A small network was shown many inputs. Here are its activations along a few directions, one row for each input.
In each table, some parts of the input vary, and every possible input appears once, in random order.
Descriptions start from the smaller parts, as in this example, which fits no table here: line(4) and (point or line(9) or (values(3) and ring(5))).
Shared parts are said once, and a part with two or three values counts as separate values.
In the rows, 128 means zero.

Other details of the inputs vary at random and push rows far along two fixed directions, the same in every table; ignore that.

Rows:
row 1: [ 88 146 131 137  84 192 130 173 127 180 140 143 142  94  97 142]
row 2: [ 95  66  95  82  97 240 166 174 146  93 122 164  52 146 111 125]
row 3: [118 117 106  91 168  88 108  93 146  53 102 130  95 178 170  94]
row 4: [ 97 117 155 180 100 194 115 163  97 194 150 141 169  81 121 160]
row 5: [111 133 142 149  69 188 143 158 121 183 140 119 148  46 118 160]
row 6: [113 117 102  97 170  78 102 106 145  55 107 134  94 185 159  95]
row 7: [168 162 162 168 146  22  78  93 130 152 128  99 176 119 114 121]
row 8: [108  74 123 141 172 155 135 154 115  75 123 148  87 173 137 133]
row 9: [136 121 137 147  69 170 168 172 123 185 158 132 130  92  82 166]
row 10: [114 130  99  80 176  99 123  75 138  57 103 134 109 176 180  93]
row 11: [125 129 152 160  80 177 152 172 126 176 149 130 138  58  87 165]
row 12: [ 99 122 145 130  60 202 138 145 133 186 135 119 146  50 126 151]
row 13: [139 106 103 108 145 143 157 156 131  67 127 146  87 168 119 117]
row 14: [ 88 115  99  89 136 160 128 113 140  83 115 153  93 155 152 109]
row 15: [100 146 138 147  79 177 132 163 125 174 147 148 145  72 108 143]
row 16: [167 120 175 196 124 127  99 141  97 191 151 105 188 104 108 151]
row 17: [102 151 134 133  82 212 156 160 118 189 139 130 148  60 110 159]
row 18: [ 64  86 108 122 146 235 157 191 108  96 128 172  84 167 139 138]
row 19: [171 155 164 150 146  44  81  69 137 154 121  94 173 108 129 124]
row 20: [ 89  71  90 100 100 222 166 200 138  83 131 172  50 161  96 121]
row 21: [154 197 152 145 159  51  92 100 123 144 129 113 181 129 134 113]
row 22: [151 118 107 104 168  62 144 121 135  62 128 141  81 211 130 102]
row 23: [145 183 145 135 156  57  76  83 128 155 124 105 182 133 135 115]
row 24: [136 159 158 169 101  78  85 125 126 182 137 105 182  87 118 131]
row 25: [174 183 160 169 141  26  88  96 121 153 131  92 197  96 139 130]
row 26: [110 115 147 148  79 171 120 154 138 183 141 129 130  72  90 154]
row 27: [198 160 152 154 143  53 105  87 116 155 127  86 186 109 126 127]
row 28: [127  91 104  83 128 138 167 119 140 100 118 134  80 171 138 122]
row 29: [ 68 107  88  80 115 246 186 166 133 102 119 159  73 130 137 132]
row 30: [140 124 149 151  73 178 140 179 127 175 154 135 135  83  80 142]
row 31: [144 136 108 106 189  55 116  75 133  55 100 108 119 172 185  95]
row 32: [125 168 149 128 114 133 106 106 130 180 129 115 171  96 127 131]
row 33: [173 189 149 154 162  27  82  42 118 156 120  85 209 104 166 116]
row 34: [196 153 151 151 142  64 107  79 121 160 124  82 184 110 134 123]
row 35: [140 153 102 111 196  49 114  90 128  50 110 137 124 183 165  98]
row 36: [183 131 166 188 159  46  98 101  95 169 146  95 182 157 130 143]
row 37: [125  94 103  98 136 144 128 142 142  86 120 145  83 170 117 110]
row 38: [102 140 131 141  73 202 146 150 116 185 141 133 151  49 117 159]
row 39: [178 157 158 156 151  53 107  72 125 154 121  85 175  98 138 130]
row 40: [104 140  99  97 158 151 154 150 131  73 119 155  96 164 138 119]
row 41: [ 87 115  95  97 142 144 119 124 140  85 118 156  93 161 143 110]
row 42: [132  93 107  84 136 161 153 125 140  86 111 134  90 157 138 110]
row 43: [ 96 130 105  74 148 164 151 117 137  91 109 141 104 155 155 111]
row 44: [123 130 108 108 174  71 118 124 137  43 113 143  91 184 157  91]
row 45: [135 116 135 142  63 181 171 158 118 199 150 120 132  77  92 171]
row 46: [143 118 106 105 188  82 141 101 131  46 103 128  89 172 151 111]
row 47: [139 135 178 201 122 113  87 135  98 193 146 104 197  84 134 153]
row 48: [122 109 137 137  60 171 141 158 134 203 153 128 125  96  82 160]
row 49: [ 91  66  91  79  93 215 181 167 146 104 128 162  42 163 113 135]
row 50: [ 88 120  94 107 142 135 125 139 134  79 119 161  95 167 137 107]
row 51: [136 123 116 112 181  71 127 122 139  45 116 144  81 184 136  98]
row 52: [136 111 137 140  60 190 171 150 124 208 147 115 133  75  98 166]
row 53: [173 156 164 145 146  49  98  64 132 155 119  86 179 101 139 125]
row 54: [142 112  99 106 164  60 133 118 136  70 122 136  85 219 126 104]
Description of these inputs: line(6) and (point or ring(8)).
- The inputs of row 40 and row 9 match in every part but the line(6) part. If row 23 is changed in the same way as row 40 into row 9, which row does it become? => row 48
- Change only the ring(8) part in row 46. List by row number the other rows that result. => row 7, row 11, row 19, row 26, row 39, row 51, row 53
- Change only the line(6) part in row 29. List by row number the other rows that result. => row 31, row 33, row 34, row 39, row 52
- Which other rows agree with row 16 in the line(6) part? List them by row number. => row 2, row 13, row 20, row 27, row 30, row 34, row 37, row 42
- Change only the line(6) part in row 4. List by row number the other rows that result. => row 8, row 16, row 18, row 36, row 47

Rows:
row 55: [ 94 110 119  95  84 230 162 131 134 168 124 129 119  88 137 149]
row 56: [157 165 120 118 172  63 128 105 131  79 116 122 136 147 141 110]
row 57: [106 157 132 149 127 133 109 147 118 143 137 137 152 116 130 129]
row 58: [118 143 125 112 110 110 120 122 144 137 132 135 125 137 118 114]
row 59: [112  82 102  90 122 155 138 135 148  86 117 145  72 168 123 110]
row 60: [119 113 120 117  99 220 179 138 113 167 132 127 129  92 131 154]
row 61: [102  88  99  87 132 153 147 127 151  68 112 143  63 155 143 113]
row 62: [102 122 126 112  86 177 135 140 144 143 127 132 113  82 118 133]
row 63: [123 112 120 131 170 102 108 130 123  96 126 142 110 188 133 116]
row 64: [118 141 123 131 166  92 103 126 121  98 129 143 128 173 141 111]
row 65: [ 92 129 115 103  86 185 141 150 146 131 126 149 106  92 115 129]
row 66: [166 162 159 160 119  96 124 116 121 167 135  97 177  71 119 141]
row 67: [110  83 111 106 104 164 146 139 145 116 125 137  87 134 124 132]
row 68: [181 133 162 165 107 105 122 127 117 185 144  99 167 101 101 145]
row 69: [193 131 140 148 163  36 119  86 118 119 124  97 151 152 136 125]
row 70: [124 116 131 139 167 100 110 116 121  90 118 129 124 151 154 118]
row 71: [ 89 125  99 110 166 150 128 148 130  55 115 161  94 164 151 107]
row 72: [185 154 154 161 130  64 113 108 117 177 144 102 169 126 102 140]
row 73: [121 153 133 140  77 175 159 173 122 179 148 133 143  75  95 154]
row 74: [174 145 162 168 115  95 128 114 119 174 137  95 171  79 119 146]
row 75: [133  98 125 136 175  87 108 115 119  81 119 129 117 179 154 117]
row 76: [ 99 101 121 115  68 197 143 164 143 168 142 145 102 111  87 143]
row 77: [138 109 134 139 166  93  99 121 119  98 121 129 128 173 140 112]
row 78: [117 132 124 132 171 106 109 119 124  83 115 134 127 146 154 111]
row 79: [116 137 140 137 144 157 122 104 105 153 123 114 167 114 158 140]
row 80: [166 175 160 159 113  81 123 125 118 188 148 108 180 101 102 144]
row 81: [100 140 103  94 118 129 131 131 144 109 119 143 103 143 129 112]
- Describe the family of inputs behind these rows. => values(3) and (point or ring(8))
- The inputs of row 73 and row 81 match in every part but the values(3) part. If row 80 is changed in the same way as row 73 into row 81, which row does it become? => row 58
- Change only the values(3) part in row 74. List by row number the other rows that result. => row 61, row 70
- A walk changes only the ring(8) part. It starts at row 77 and steps to row 75. List the rest of the walk in order. => row 70, row 78, row 71, row 57, row 64, row 63
